These are the activations of a small neural network, seen along a few directions. Each row is one input.
Each table varies a few parts of the input and shows all the possible inputs, shuffled.
A made-up example of a description, with smaller parts first: one of 5 places around a ring, together with either a single point or one of 11 places around a ring or (one of 3 separate values, together with one of 6 places along a line).
Shared parts are said once, and a part with two or three values counts as separate values.
In the rows, 128 means zero.

Table:
row 1: [117 120 118 118 142 121 142 150 185 130 174 158  94 152 157 129 131]
row 2: [138 109 126 126 157  97 157  96 154 135 155 102  83 111  98 154 101]
row 3: [137  77 129 102 148 101 138 129 134 148 147 177 108 162 158 110 162]
row 4: [115  80 118 133 130 148 134 136 166 121 170 152 100 142 157 122 159]
row 5: [104 216 142 152  71 169  74 169  85  97  66  94 218 105 120 128 116]
row 6: [144  72 122 121 172 101 152  73 110 157 114 127  94 114 101 132 139]
row 7: [120 228 134 168  65 176  95 157  80 106  58 105 228 116 129 124 106]
row 8: [123 223 148 157  65 182  75 164  91  93  66 101 227 130 115 107 128]
row 9: [124  66 135 139 147 123 146  90 139 113 152 106  91 103  96 150 116]
row 10: [146 103 122 103 164  84 153  99 119 153 140 118  78 114 109 143 104]
row 11: [140 114 113  89 148 104 141 146 146 156 166 169  85 158 168 109 144]
What do these inputs look like to the network?
> either one of 3 separate values or (one of 2 separate values, together with one of 4 places along a line)
Which other rows does row 4 become when the choice among 2 separate values takes its other values? List them by row number.
> row 9
List by row number the other inputs of the same sort as row 5.
> row 7, row 8

Table:
row 12: [ 94 121 146 160  72 195  79 168 147  71 171  80 166 110 141 136 156]
row 13: [143 194 142  86 114  91  79 156  56 144  79 118 153 121 122 120 118]
row 14: [145  32 132 110 192  88 158  95 162 148 158 157  51 151 105 114 168]
row 15: [147 124 126 154 113 144 130  88  55 125  65  88 172  89  92 145 121]
row 16: [151  56 124  80 199  88 162  87 173 149 173 138  58 159 110 111 148]
row 17: [153 170 125 137 110 111 131  93  84 143  74  90 176 100  74 144  89]
row 18: [141   8 124  96 182 114 146  81 152 147 155 153  45 138 114  99 168]
row 19: [132 148 118 122 103 147 102 148  74 136 105 187 185 156 167  78 166]
row 20: [112 188 103 141  84 175 121 171 163 122 110 161 168 162 155 119 140]
row 21: [149  86 118  77 207  91 152  95 169 162 180 141  31 138 109 120 150]
row 22: [120 132 153  99 109 121  87 148  35 131  60 123 167 127 127 115 148]
row 23: [102 169 153 143  62 162 100 176 182  81 170  75 162 118 134 137 133]
row 24: [144 163 151  86 111  93  92 157  64 138  70 126 181 136 113 121 109]
row 25: [155  73 112 102 157 101 178 114 165 135 200 135  47 164 146 138 111]
row 26: [130 153 147 115 113  90  80 141  57 133  64 136 177 144 116 130 137]
row 27: [149  25 113 117 140 131 159 110 145 138 183 144  37 140 153 124 129]
row 28: [104 141 157 173  74 168  81 173 172  75 164  88 167 119 134 149 145]
row 29: [149  52 123 131 146 105 175 123 155 145 187 155  41 154 138 141 130]
row 30: [133 172 145 132 109 125 110 153  99 135  93 180 185 170 172  93 160]
row 31: [110  41 125 124 192  64 180 101 164 158 162 171  72 118 145 155 132]
row 32: [114 123 132 182 112 195 121  96 102  70 100  81 168  82  81 149  95]
row 33: [146 214 118 105 112 121 107 167  93 154 118 173 167 150 162  83 138]
row 34: [109 206 109 138  98 177 119 177 162 128 105 137 149 149 175 111 140]
row 35: [116  63 114  91 196  63 186  98 173 154 179 158  78 126 146 155 114]
row 36: [111 171 148 169 111 164 134 107 136  91 101  72 163  91  72 147  67]
row 37: [156 190 124 138 127 109 127  98  83 140  74  71 157  87  92 135  85]
row 38: [ 99 194 132 142  70 158  98 184 169  83 174  78 131 100 133 134 136]
row 39: [107 196 137 171 121 160 128 109 130  95 100  61 137  77  83 140  68]
row 40: [104 167 105 169  95 175 107 162 156 120 104 166 172 167 161 124 155]
row 41: [154 101 107 101 163 108 166 121 167 155 208 136  24 141 145 142 114]
row 42: [148 190 125 104 100 121 111 157 103 141 112 185 190 167 156  88 137]
row 43: [109  92 106  89 200  67 172 106 169 173 188 154  45 107 143 157 115]
row 44: [120 145 151 192 116 171 122 100 126  80  99  84 170  92  78 156  83]
row 45: [ 94 142 105 156  94 205 110 166 135 120 102 153 169 154 173 107 163]
row 46: [108  17 116 109 182  90 165  87 155 154 161 165  66 104 155 138 130]
row 47: [151 147 142 167 121 117 132  94  77 132  62  91 178 101  87 153 110]
What do these inputs look like to the network?
> one of 4 places along a line, together with either one of 3 separate values or one of 6 places around a ring
Changing only the place on the line of 4 turns row 19 into row 42. The same change can be made to row 46. Which row results?
> row 35
Which other rows does row 29 become when the place on the line of 4 takes its other values? List them by row number.
> row 25, row 27, row 41

Table:
row 48: [158 156 129  79 127 106 113 166  79 159 107 176 151 188 163  90 167]
row 49: [124  12 130 139 149 139 154  89 147 112 190 133  52 103 123 124 141]
row 50: [136 186 100 144 158 120 176  91 162 142 138  81  99  89  93 163  60]
row 51: [ 95 180 140 171  63 217  39 136  63  79  31  90 238 104 104 126 136]
row 52: [123 237 106 153 100 148 143 180 173 125 123 129 144 144 151 142  70]
row 53: [103 145 140 144  79 167  98 177 222  92 192 112 117 152 151 129 152]
row 54: [130  36 109 119 189 110 177  75 122 156 102 176 105 151 122 131 143]
row 55: [128 212 140  70 111  87 105 186 108 143 138 139 154 144 164 116 113]
row 56: [142 158 140  84 174  41 137 114  97 161 133 101 101  85  96 143 100]
row 57: [175  96 135  77 172  68 143  83  73 178 101 135  89 132 100 101 131]
row 58: [128 110 162 198  93 141 120  71  51  94  47  60 197  72  52 172  93]
row 59: [117  85 129 138 151 139 149 106 198  87 202  76  75 109  82 164 115]
row 60: [119 104 117 140 137 138 134 145 131 149 113 228 156 174 194  89 183]
row 61: [114  73 115 137  89 171 104 172 164 116 176 157 114 145 195 102 188]
What do these inputs look like to the network?
> one of 2 separate values, together with either a single point or one of 6 places around a ring
Changing only the choice among 2 separate values turns row 49 into row 61. The same change can be made to row 57. Which row results?
> row 48
Which other rows does row 52 become when the choice among 2 separate values takes its other values? List them by row number.
> row 50
